These are the activations of a small neural network, seen along a few directions. Each row is one input.
In each table, some parts of the input vary, and every possible input appears once, in random order.
A made-up example of a description, with smaller parts first: one of 5 places around a ring, together with either a single point or one of 11 places along a line or (one of 3 separate values, together with one of 4 places along a line).
Shared parts are said once, and a part with two or three values counts as separate values.
(in the rows, 128 means zero)

Table:
x1: [127 188 129 104  96  94 134 149 138 120 128 135 127 157 122 142 125]
x2: [149 103 110 175 145 144 116 106 124 111 138 134 139  95 140 122 111]
x3: [122 151  79  82 119 109 149  85 161 146 120 202 114 181 139  57 175]
x4: [127 177 125 107 100  91 124 148 167 137 133 131 144 157 123 130 129]
x5: [160 144 110  94 113 112 150 139 164 156 114 105 128 143 106 125 138]
x6: [122 141 130  69 110 108 155 144 136 140 126  93 111 134 103 132 126]
x7: [108 177 142 105 104  95 127 148 131 144 115 110 126 164 110 130 113]
x8: [121 130 141 187 126 147  98 119 107 102 131 144 132 100 152 140 122]
x9: [143  80 137 147 154 165 134 123 111 133 134 130 148  84 125 130 123]
x10: [153 158 105 102 112  93 132 155 159 151 120 129 125 144 123 125 125]
x11: [135 125 130 184 149 144 107 111 128 106 154 144 136 100 150 132 125]
x12: [ 99  84 155 167 143 148 122 121  98 121 136  98 130 108 127 148 121]
x13: [109 141 145  73 105  97 139 156 131 142 112 103 119 149 103 155 129]
x14: [152  79 119 159 144 170 124 117 132 118 127 125 149 101 129 125 119]
x15: [105  97 156 167 147 161 110 129  90 106 144 120 117 120 131 154 118]
x16: [127  80 144 149 146 155 133 117 105 124 135 111 122  93 139 144 115]
x17: [140 141 122  80 130 123 161 154 141 158 123 101 127 130 115 118 132]
x18: [117 165 152  90 116 110 131 149 120 138 126  99 105 165 106 147 127]
x19: [133  84  78 140 150 147 112  69 114  96 125 218 135 129 173  59 172]
x20: [112 114 151 179 148 146 104 123 101 111 118 130 125 105 144 147 115]
Question: The inputs of x18 and x15 match in every part but one. If x1 is changed in the same way as x18 into x15, which row does it become?
Answer: x8
Question: What is each input in this table made of?
Answer: one of 2 separate values, together with either a single point or one of 9 places around a ring

Table:
x21: [ 79 147 123  72 134 126 142 130  99 136 108 120  96 165 127 134 186]
x22: [132 170  48 165 127 120  96  93 162 125 124 221 160 174 168  17 152]
x23: [179 162 136  82 102 127 156 191 151 164 128  72 151 108  88 164 114]
x24: [150  35 118 177 159 205  81  98 108 115 143 102 131  73 125 158 128]
x25: [ 67 176 132 106  93  95 132 126 144 139 133 146 119 165 133 169 133]
x26: [ 94 125 129  88 137 129 116 135 109 126  95 121 109 166  78 160 171]
x27: [137  67 158 159 159 148 143  63  99 120 156 179 107  76 163 110 124]
x28: [ 85 132 166  63 112 109 141 131 118 123 118 153  97 184 135 120 159]
x29: [128 174 150 203 132 120  81 169 110 116 123 110 138 116 154 146  87]
x30: [121  32 155 144 162 168 149  82 106 112 155 157 121  98 171 100 131]
x31: [128  47 113 150 187 181 137  77  88 101 148 127 117  83 145 117 154]
x32: [158  78 133 202 151 190  98 105 116 139 143 105 166  80 146 187 118]
x33: [179  84  38 165 160 141 107  45 183  95 136 236 173 114 172  49 188]
x34: [ 92 125 126 146 152 155 125 111  74 113 118 112 142 150 123  86 118]
x35: [156  81 147 219 155 145  89 108 141 111 158 103 147  77 163 188 114]
x36: [138 129 106  37 148 131 196 152 126 163 110  89 118 130 100 105 133]
x37: [115  81 121 187 147 159 147  91 123 115 157 154 129  72 176 145 113]
x38: [136 145 140 185 112 139  82 161  90  93 132  98 167 129 116 148  97]
x39: [100 131 154 133 145 143 127 128  77 105 136 151 107 145 143  70 105]
x40: [102 123 131  99 100 134  91 157 122 122 100  96 111 158 103 168 163]
x41: [153  96 113  57 142 119 168 175 135 152 104  83 127 122  60 121 132]
x42: [140 144 148  42 119  85 181 129 143 175 152 138 114 126 103 105  99]
x43: [133 113 143  34 122 107 195 157 144 166 139 112 112 148 114  87 113]
x44: [163 124 106  60 129 142 138 184 143 150 115  70 115 105  74 143 119]
x45: [116 165 157 200 100  93  96 130 128  78 137 110 145 122 134 129  82]
x46: [146 191  41  95  98  81  99  82 192 128 122 224 115 213 139  72 211]
x47: [ 99 138 145 150 130 101 113  99  81  96 156 153 118 138 131  93  91]
x48: [161 188 143 102 100  84 176 158 187 157 117  90 124 115 112 157  85]
x49: [ 88 157 149  81 112  76 126  93 116 126 132 161  92 176 118 145 141]
x50: [118  99 154 162 138 160 115 154  76 107  98 123 142 132  99  90 125]
x51: [105 186 157 137 107  90  91 155 157 148 116 105 129 156 139 204 137]
x52: [137 104 144 209 139 149 124  87 146 109 139 123 133  58 178 163 108]
x53: [119 181 139 116  99 131 110 159 122 140  98 109 131 157 117 200 150]
x54: [127 107 150 167 110 170  82 156  87 103 106 100 146 123 110 107 109]
x55: [138  19 124 170 178 189 126 108  96 127 116 129 135  73 129 131 146]
x56: [162 173 140 115 119  89 141 183 188 188 130  60 144 123 113 173  91]
x57: [ 87 147 135 181 107 113 125 139 105 107 141 139 146 134 149 109  85]
x58: [143 165 139  73 102  99 195 172 163 156 153 126 121 120 105 130 104]
x59: [213 176  13  59 106  92 165 117 210 148 122 191 119 171 127  39 168]
x60: [ 97 201 155 126  88  83 120 131 157 125 107 129 107 146 140 186 132]
Question: The inputs of x25 and x37 match in every part but one. If x49 is changed in the same way as x25 into x37, which row does it become?
Answer: x27
Question: The inputs of x36 and x34 match in every part but one. If x23 is changed in the same way as x36 into x34, which row does it become?
Answer: x38
Question: What is each input in this table made of?
Answer: one of 4 places along a line, together with either a single point or one of 9 places around a ring
Question: Which other rows does x29 become when the place on the line of 4 takes its other values? List them by row number.
Answer: x35, x51, x56

Table:
x61: [137 113 139 138 135 138 135 141 124 133 131  97 133 105 120 144 104]
x62: [124 226 111  10  75  48 171 182 177 160 110 114 109 199  83 126 139]
x63: [134  99 117 123 141 143 137 112 125 131 131 137 129 121 129 110 136]
x64: [116 126 131 146 129 136 109 120 112 109 126 141 126 129 136 128 135]
x65: [124 102 127 124 142 145 134 121 114 129 130 120 124 122 119 120 124]
x66: [151 105 108 126 139 136 137 111 144 138 129 142 134 120 135 110 136]
x67: [118 131 126 151 134 134 114 111 120 123 128 151 127 135 142 109 130]
x68: [136 132 115 148 125 122 121 108 142 118 132 161 135 126 152 115 139]
x69: [127 139 148 163 123 130 109 139 121 121 131 115 136 116 134 150 110]
x70: [126 103 144 125 134 139 133 131 116 127 137 109 130 112 121 146 125]
x71: [115 131 143 155 131 137 107 131 113 119 122 123 125 124 136 150 129]
Question: What is each input in this table made of?
Answer: either a single point or (one of 2 separate values, together with one of 5 places along a line)

Table:
x72: [163 157 106  63 106  63 167 141 181 149 129 123 149 150  92 116 121]
x73: [136 115 174 201 136 147 117 159  96 119 111  97 148  95 168 172 129]
x74: [ 78 150 196 177 120 115  72 140  94  93 119  98 117 128 125 173  75]
x75: [114 188 122 141 129  98 114  77 136 108 138 209 105 167 159  86 164]
x76: [179 127  74  97 157 107 160 113 170 125 129 172 134 126 150  75 140]
x77: [138 155 164 110 129 112 172 172 161 183 140  63 115 101 118 176  98]
x78: [ 78 223 137  98  95  58 108 156 123 100 109 125 122 159 115 159 111]
x79: [145 160 109  68 108  80 164 182 161 148 125  92 140 130 103 154  85]
x80: [ 98 228 132  99  78  70 126 127 137 105 121 154 131 189 110 113 139]
x81: [166 146  94  81  91 106 168 130 186 150 141 136 129 143 127  65 135]
x82: [151  70 161 176 145 159 147 117 125 134 161 114 161  61 162 122 115]
x83: [ 98 126 153  62 148 156 176 201 111 161 110  61 101 125  88 148 120]
x84: [137  93 132 196 132 161  97 122 115 105 127 141 145  86 156 174 152]
x85: [ 95 136 175 209 116 163  86 146  64  76 155 117 127 127 145 157  90]
x86: [122 185 161 132 107 126 111 192 145 159 110  87 135 122 110 174 118]
x87: [131 187 124  99  94  74 101 171 152 154 115 103 147 152  99 166 130]
x88: [146  88  87  53 156 150 148  90 139 143 131 174 100 153 110  84 165]
x89: [113  75 163  89 163 166 136 151  79 138 104  45 113 112 113 168  92]
x90: [132  57  91 134 167 181 155  81 107 151 130 162 117 128 118  38 150]
x91: [121  38 104 126 175 184 140  70 110 115 141 125 120 102 121 113 160]
x92: [116 132 127  40 120  95 157 158 122 166 128  86 119 142  47 136 124]
x93: [158 185  86 106  85 106 126 123 169 138 116 145 115 164 135 103 183]
x94: [102 130  96 192 143 118  75  62 103  98 131 216 118 145 165  74 120]
x95: [128 138 182 181 120 156  95 168 119 138 108  66 144 119 124 169 100]
x96: [155  67  91 169 159 160 142  82 146 112 157 127 145  89 156 125 129]
x97: [ 74 192 177 126 104  86  85 169 120 111 122 128 104 132 102 180  81]
x98: [ 76 110 132 198 138 139  74  76 116  65 139 181 141 122 163 110 128]
x99: [165 145  83 121 134 121  96 109 167 126 118 198 125 160 145 110 168]
x100: [171  94  76 176 153 155 157  85 139 148 145 165 145 109 151  52 119]
x101: [111 211 113 111  78  81 110 105 137  98 133 173 108 172 131  74 152]
x102: [ 85 129 163 192 129 152 102 114  69  74 134 166 144  98 196 149 118]
x103: [148 101 164 152 143 138 141 151 136 142 132  48 119  97 114 179  74]
x104: [142 181 108  79  89  77 118 141 178 140  96 143 136 179 112 157 155]
x105: [152 112  76 188 140 136 102  71 139 133 106 191 133 124 162 105 159]
x106: [120  46 172 141 160 189 162 146  69 151 150  70 106 112 125 160 137]
x107: [126 131 134  30 113  95 190 138 132 177 117 128 134 167  75 103 156]
x108: [129 104  99 188 148 183 103 112 128  95 117 142 160 114 188 119 150]
x109: [135 103  86  33 119 117 162 117 143 151 125 138  86 164  97  91 176]
x110: [158  70 162 168 137 155 126 144 120 120 152  83 145  78 131 156  73]
x111: [126  34 137 120 155 187 131 111  75 120 145 127 137  77 114 134 129]
Question: What is each input in this table made of?
Answer: one of 4 places along a line, together with one of 10 places around a ring
Question: The inputs of x109 and x81 match in every part but the place on the line of 4. If x90 is changed in the same way as x109 into x81, which row does it become?
Answer: x100
Question: The inputs of x84 and x102 match in every part but the place on the line of 4. If x105 is changed in the same way as x84 into x102, which row does it become?
Answer: x94

Table:
x112: [136 104 136 188 149 127 131  95 126 120 159 145 141 115 159 112  94]
x113: [160 103 113 201 135 146 103 100 135 123 134 135 152 115 153 128 107]
x114: [134 136 149 139 137 136 101 167 121 148  93  78 119 137 117 178 130]
x115: [ 96 136 155 110 126 142 113 159  94 122 127  80 118 147 108 159 129]
x116: [101 148 104  90 116 106 128 128 132 119 123 156 125 189 110 107 164]
x117: [137 156 130  91 103  76 153 118 169 139 132 155 134 133 151 106 128]
x118: [ 97 102 136 160 133 173  97  92  91 103 141 148 134 121 139 114 159]
x119: [136 101 127 175 133 175  77 111 110 119 123 147 150 109 147 126 158]
x120: [157 158 132 142 120 127 131 166 146 130 118  83 119  91 118 177 107]
x121: [ 92 141 163 106 133 110 145 155  98 123 123 100 101 121 117 152  90]
x122: [100 105 139 163 151 136 129  94  91  99 137 155 116 116 148  99 110]
x123: [139 149  96 108 116 107 110 144 152 135 105 151 143 175 114 115 168]
x124: [109 163 128  81 106 103 148 114 127 141 128 163 113 157 132  86 133]
x125: [141 155 157 117 130 104 141 155 134 128 149  91 109  90 126 161  88]
x126: [160  31  85  62 170 179 201 125 140 161 141 111 125  94  81 106 140]
x127: [153 158  99 115  87 101 140 128 181 139 115 150 152 139 129 122 144]
Question: What is each input in this table made of?
Answer: either a single point or (one of 3 separate values, together with one of 5 places around a ring)
Question: Which other rows does x127 become when the place on the ring of 5 takes its other values? List them by row number.
Answer: x116, x117, x123, x124

Table:
x128: [113 176 118 114 109  99 125 124 145 132 123 156 119 166 133 113 142]
x129: [114 175 137 120 105 101 126 135 141 134 130 142 127 152 134 133 135]
x130: [124 156 142 133 111 118 118 159 129 124 121  96 129 129 114 165 117]
x131: [135 134 103  81 123 114 149 127 144 138 122 140 121 149 114 101 142]
x132: [144 109 127  83 132 130 154 142 138 160 132  98 127 128  97 129 122]
x133: [120 175 147 137 107 102 108 147 133 126 124 127 125 143 131 152 119]
x134: [106  28 164 232 181 208  90  84  57  83 147 120 134  57 160 153 112]
x135: [146 111 109  73 134 123 170 134 148 152 124 115 122 127 112 118 136]
x136: [134 133 141 113 127 122 141 157 128 143 123  90 127 122 111 145 106]
x137: [123 158 107  90 112 107 132 131 137 128 117 153 123 165 120  98 151]
x138: [148  52 113 232 165 184  95  67 108  87 144 171 154  71 181  99 126]
Question: What is each input in this table made of?
Answer: either one of 2 separate values or one of 9 places around a ring
